A small network was shown many inputs. Here are its activations along a few directions, one row for each input.
In each table, some parts of the input vary, and every possible input appears once, in random order.
Descriptions start from the smaller parts, as in this example, which fits no table here: one of 4 places along a line, together with either a single point or one of 11 places along a line or (one of 2 separate values, together with one of 8 places around a ring).
Shared parts are said once, and a part with two or three values counts as separate values.

Other details of the inputs vary at random and push rows far along three fixed directions, the same in every table; ignore that.

Table:
R1: [-4 15  2 -8 -9  5 15 -4 13 13 -2]
R2: [  5  -2  -1  11   7   1   6 -14   4  -6   5]
R3: [ -3   4   1  -9  -2   0  -7  16 -11   6 -10]
R4: [  3  15  -4 -10  -5  12  19  -7  -1  10  -4]
R5: [ -3   4  -3  -9 -11  -1  -5  14  -8  -5  -8]
R6: [ -3   2  -3 -10  -4   7  -4  13 -12  -2 -11]
R7: [  8  -1  -2  11   6  -2   6 -12   4  -5   7]
R8: [ -1   4  -1 -10  -9   2 -15  10 -12  11  -9]
R9: [-10   4   1  -6  -9   2  -5  14  -4  -3  -9]
R10: [  3 -14  -1  10   4  -8 -25   3 -15  -9   5]
R11: [  0   4  -2 -10  -4   0  -6  17 -12   3  -8]
R12: [  5  12  -2  13   3  -9   3 -20  -7  -9   5]
R13: [-2  4 -2 -9 -8 -5 -7 15 -8  0 -9]
R14: [ -2   0   3  10   5  -3   5 -15   7  -6   7]
R15: [  0  14  -1 -10  -4  12  18  -7   1  13  -4]
R16: [ 10  -5  -4   8   3   1  -1 -18   2   0  10]
R17: [  5   1   1  10   4  -9   5 -11   7  -5  11]
R18: [ -5   4   1  -9  -7  -5  -8  15  -7   4 -10]
R19: [ -6   4  -2  -9 -10   2  -5  13  -8  -5 -10]
R20: [  3   2   1  11   2  -8   5 -10   8  -5  12]
R21: [  0  -2   5  10  12  -1   6 -13   1   1   9]
R22: [ -3  16   2 -10  -8   4  15  -6  11  14  -4]
R23: [ -2  13  -2 -11  -8   7  16  -8   9  12  -7]
R24: [  4 -56   3  -8  17   9  17  17  52   9  21]
R25: [ -7 -48  -3 -22  -4  14   5  39  42   0   2]
R26: [  0 -16  -2   9   4  -1 -24   0 -15 -14   2]
R27: [ 1 14 -2 -8 -6 10 16 -7  7 13 -8]
R28: [  0   3   4  12   4  -9   4 -10   9  -2  11]
R29: [ -8 -10   5  11   8 -12 -20   5 -10 -13  -1]
R30: [ -4   1  -2 -10  -9   8 -14   7 -12   5 -11]
R31: [ -6   2   0 -10  -3   6  -5  13 -10   2 -12]
R32: [  8  13   0  16   6  -9   1 -17  -8  -4   6]
R33: [  5   0   3  12   9  -6   3 -11   6   1   7]
R34: [  2   1   4  10   5  -9   4 -12   8  -2  10]
R35: [  8  -2  -2   9   9  -1   6 -13   2  -5   8]
R36: [  3  13  -1 -10  -8  10   7 -12   5  21  -4]
R37: [ -3  -8   0  12   1 -10 -16   8 -10 -21   5]
R38: [  7  -2  -1   9   9  -1   8 -13  -1  -5  11]
R39: [ -5 -11   6  13  10  -8 -20   7 -11 -12  -1]
R40: [  6  17  -3 -10  -5   6  18  -4   0  15  -1]
R41: [ -5   2  -4 -10  -9   2  -5  12  -8  -3 -12]
R42: [ -5 -11   5  11  13  -7 -19   6 -13 -11   0]
Description of these inputs: one of 6 places around a ring, together with either a single point or one of 6 places along a line.
Question: The inputs of R25 and R37 match in every part but the place on the ring of 6. If R41 is changed in the same way as R25 into R37, which row does it become?
Answer: R12
Question: The inputs of R32 and R2 match in every part but the place on the ring of 6. If R11 is changed in the same way as R32 into R2, which row does it become?
Answer: R6
Question: List by row number the other rows that have the place on the ring of 6 in common with R33.
Answer: R3, R8, R18, R24, R28, R34
Question: List by row number the other rows that have the place on the ring of 6 in common with R27.
Answer: R9, R14, R15, R23, R30, R31

Table:
R43: [-13 -24   6   2   7 -15 -27  42 -13 -24  -5]
R44: [  5  -2   2  35  13 -24 -28 -23 -24 -27  15]
R45: [  9  41  -7  -2  -9  14  34 -38  -1  13  -2]
R46: [ 10  -3  -3  34  11 -17 -29 -24 -30 -29  16]
R47: [  3  -7   0  36  16 -15 -27 -24 -27 -32  13]
R48: [ -7  29  -7 -21 -20   4 -14  31 -46  -4 -28]
R49: [  4 -48  -8 -21  -3  21   6  23  37   4   5]
R50: [ -4  49   4   1 -10   0  37 -31   8  14  -1]
R51: [ -2 -45  -3 -20  -1  13   6  24  40   6   2]
R52: [  4  47   1   0 -11   1  29 -35   8  19  -2]
R53: [ -2  11  -2 -39 -13  31  15  14   2  43 -22]
R54: [ -5  15  -7 -38 -23  24  24  18  10  23 -23]
R55: [ -3 -43   0 -17   1   9   5  27  43   8   0]
R56: [ -1 -40   0 -16   7   6  13  33  38   4   2]
R57: [-10  29  -4 -22 -20   0 -13  31 -43  -3 -29]
R58: [  2 -12   7  20  19  -4  21 -25  32  -7  20]
R59: [ -4 -31  -4  -1   4   0 -28  36 -23 -27  -3]
R60: [  5  -9   7  20   9 -16  16 -23  38   0  28]
R61: [ 13  39   1  -3   5  12  28 -37  -8  36  -1]
R62: [-14 -29   4   3   7  -7 -31  36 -15 -24 -11]
R63: [  5   1   5  38  15 -28 -27 -20 -21 -24  13]
R64: [ 12 -22  -4  16  16  11  20 -31  25 -10  23]
R65: [-11 -36   5 -17  -4   3   9  30  47   7   5]
R66: [  1   3   8  37  14 -30 -25 -19 -16 -25  16]
R67: [ 17 -14  -4  16  10  -2  13 -30  27   0  25]
R68: [  1  51   4   1  -8  -5  40 -27   7  15   2]
R69: [ -4  25  -1 -21 -18   4 -35  22 -49  24 -28]
R70: [ -8  23   1 -21 -14   9 -33  21 -50  20 -31]
Question: What is each input in this table made of?
Answer: one of 4 places along a line, together with either a single point or one of 6 places along a line
Question: The inputs of R70 and R61 match in every part but the place on the line of 4. If R51 is changed in the same way as R70 into R61, which row does it become?
Answer: R57
Question: A walk changes only the place on the line of 4. It starts at R48 and steps to R45. List the rest of the walk in order.
Answer: R47, R67
Question: List by row number the other rows that have the place on the line of 4 in common with R62.
Answer: R45, R50, R53, R54, R58, R64
Question: Change only the place on the line of 6 in R67. List by row number the other rows that result.
Answer: R44, R46, R60, R63, R66

Table:
R71: [  6  49   1   6   8   3   7 -28 -46  14 -12]
R72: [-15  -2   3   6  -1  -1 -13   9  -8 -17  -6]
R73: [ -6 -11  10  36  22 -18 -14 -23 -10 -30  20]
R74: [  6  24 -13 -31 -22  15  28  16   6  21 -12]
R75: [ -3 -46   8   1  15  -4   4  19  36  -1  15]
R76: [-15  17   7  22   4 -14 -27 -12 -37 -26  -2]
R77: [ -5  -4  -4 -11 -16  -2 -24  25 -19  -5 -13]
R78: [  5  32  -6 -14 -19   9  15 -10  -9  12  -6]
R79: [ -6  19  11  24   9 -24 -28  -4 -38 -16  -1]
R80: [-17   1   6  -9 -10  -3 -26  24 -12  -1 -17]
R81: [ 14   0  -1   4   1   1  16 -26  28  19  14]
R82: [ -4 -34   9  20  18 -11  -6  -4  22 -13  17]
R83: [ -4  35 -10 -29 -32  17   8   2 -12  16 -20]
R84: [ -3 -14  -8 -14  -4  19 -28  15 -28   2 -18]
R85: [ -8  55   0   9 -11  -4   9 -29 -27 -10 -16]
R86: [  2 -34   0   3   4  -3 -18  11  15  -7   9]
R87: [-11   2   7  -8  -5 -10 -22  30 -15   5 -15]
R88: [ 16  21  -2  22   5 -11  14 -41  -2   1  17]
R89: [ 19  -8  -6   0  12  21  20 -31  13  19  11]
R90: [ 17 -23  -1  33  36  -7 -19 -25 -23 -17  22]
R91: [  0 -18  -1 -15 -10   3 -18  29   4   4  -6]
R92: [ -5  15  -2 -11  -9   9  30  -5  20   5  -8]
R93: [ -6  46  -4 -26 -19   4  25  15 -13  11 -25]
R94: [ -4  30  -3 -27 -12  26  11   0 -20  30 -27]
R95: [ 11  -6 -10 -18  -8  14  40   0  39  10   4]
R96: [ -1 -19  -3 -14 -11   2 -14  29   2   0  -6]
R97: [ 16  -9  -5 -17  -3   7  28   0  42  27  11]
R98: [ -2 -20  -4 -18  -8   5  -8  32   0  -3  -2]
R99: [ -5  -4  -2 -10 -14  -4 -30  24 -16   3 -13]
R100: [ -6 -13  12  40  23 -22 -25 -27  -1 -19  17]
R101: [  2  -8   3 -13  -3   9  33  -3  44  23   6]
R102: [  3 -47  -4  -1   6   7   3  18  34 -12  15]
R103: [ -5   0   8   4   8 -15 -15  17 -11  -3  -1]
R104: [  5  -5  -1   3   1 -14 -22  13 -13   0   1]
R105: [ -2  -6  -1   3  -6  -4 -27   4 -10  -8  -3]
R106: [ -7 -46   7  -1  14   3   5  18  35  -7  16]
R107: [  0  24   6  24   6  -9  12 -46   3  -1  10]
R108: [-13   2   4 -12  -3  -7 -11  33 -20  -6 -10]
R109: [-10  -1   4   6   4  -7  -6  17 -12 -15  -2]
R110: [  2 -45  -5  -2   4   5   4  15  33 -18   9]
R111: [  0  26   3  24   7  -5  20 -40   1  -8  11]
R112: [  8 -16  -5  -1  10  10 -19   5 -26  -1  -3]
R113: [  2  25   9  25  10 -13   8 -44   4   7  11]
R114: [ 13  22  -5  20   3  -4  20 -39   0 -14  11]
R115: [ -3  -6  -5   3  -6   0 -14  10 -12 -18  -2]
R116: [ -3 -34  11  20  20 -10 -10  -4  25 -10  18]
R117: [  3  16  -1  19   5 -19 -23  -5 -44 -24   5]
R118: [  5   4  -7 -11 -15  10  14 -11  21  15   0]
R119: [ -4 -28   5  19  19  -8   5   0  20 -26  13]
R120: [ -6 -16  -8 -16 -14   8  -8  25   5 -15 -14]
R121: [ 17  23   0  22   7 -11  10 -41  -1   3  18]
R122: [  5   3  -4 -10 -12   8   8 -13  24  23   0]
R123: [  1   7   2   5   4   6  33 -19  28   5  11]
R124: [  5  30   3  23  13 -11  25 -33  -3  -6  14]
R125: [  4  28   3  22  10 -10  26 -35   0 -12   8]
R126: [ -4 -12   4   3  14   8 -17   6 -24  -1  -8]
R127: [-10 -14   7 -12  -4  -1 -13  31   7   5  -9]
R128: [  5  37  -6 -26 -26   5   5   7 -11  30 -19]
R129: [-13   1   8  -8  -7  -8 -24  28 -13   5 -16]
R130: [  1  -7   2 -16   0  12  38   0  41  20  10]
R131: [  9 -48  -2  -2  11  -5   0  20  32  -3  18]
R132: [ 14 -23  -9 -18   4  32  24 -13  31  28   5]
R133: [  3  32  -7 -14 -21  10  14 -13  -8  12  -7]
R134: [ -2 -11   4   3  17   6 -15   8 -25   0  -6]
R135: [ -1   5  -8 -13 -11  -4 -10  32 -23 -16 -15]
R136: [-10   1   4 -10  -4 -11 -14  34 -17  -1 -12]
R137: [ -9  -1  -8 -11 -17   7 -21  24 -18 -13 -16]
R138: [ -7  29  -3 -27 -13  28   8  -3 -18  29 -28]
R139: [ 11  -9  -9 -17  -7  17  37   1  40  16   8]
R140: [  2  -8  13  40  29 -31 -18 -19  -9 -16  20]
Question: What is each input in this table made of?
Answer: one of 2 separate values, together with one of 5 places along a line, together with either a single point or one of 6 places along a line
Question: The inputs of R74 and R137 match in every part but the place on the line of 5. If R71 is changed in the same way as R74 into R137, which row does it become?
Answer: R138
Question: The inputs of R126 and R134 match in every part but the place on the line of 5. If R101 is changed in the same way as R126 into R134, which row does it become?
Answer: R75
Question: List by row number the other rows that have the place on the line of 5 and the choice among 2 separate values in common with R77.
Answer: R86, R99, R110, R115, R132, R133
Question: A walk changes only the place on the line of 6. It starts at R92 and steps to R111. List the rest of the walk in order.
Answer: R73, R82, R116, R113
Question: List by row number the other rows that have the place on the line of 5 and the choice among 2 separate values in common with R114.
Answer: R78, R81, R89, R91, R96, R102
Question: Change only the choice among 2 separate values in R138. List by row number the other rows that result.
Answer: R84
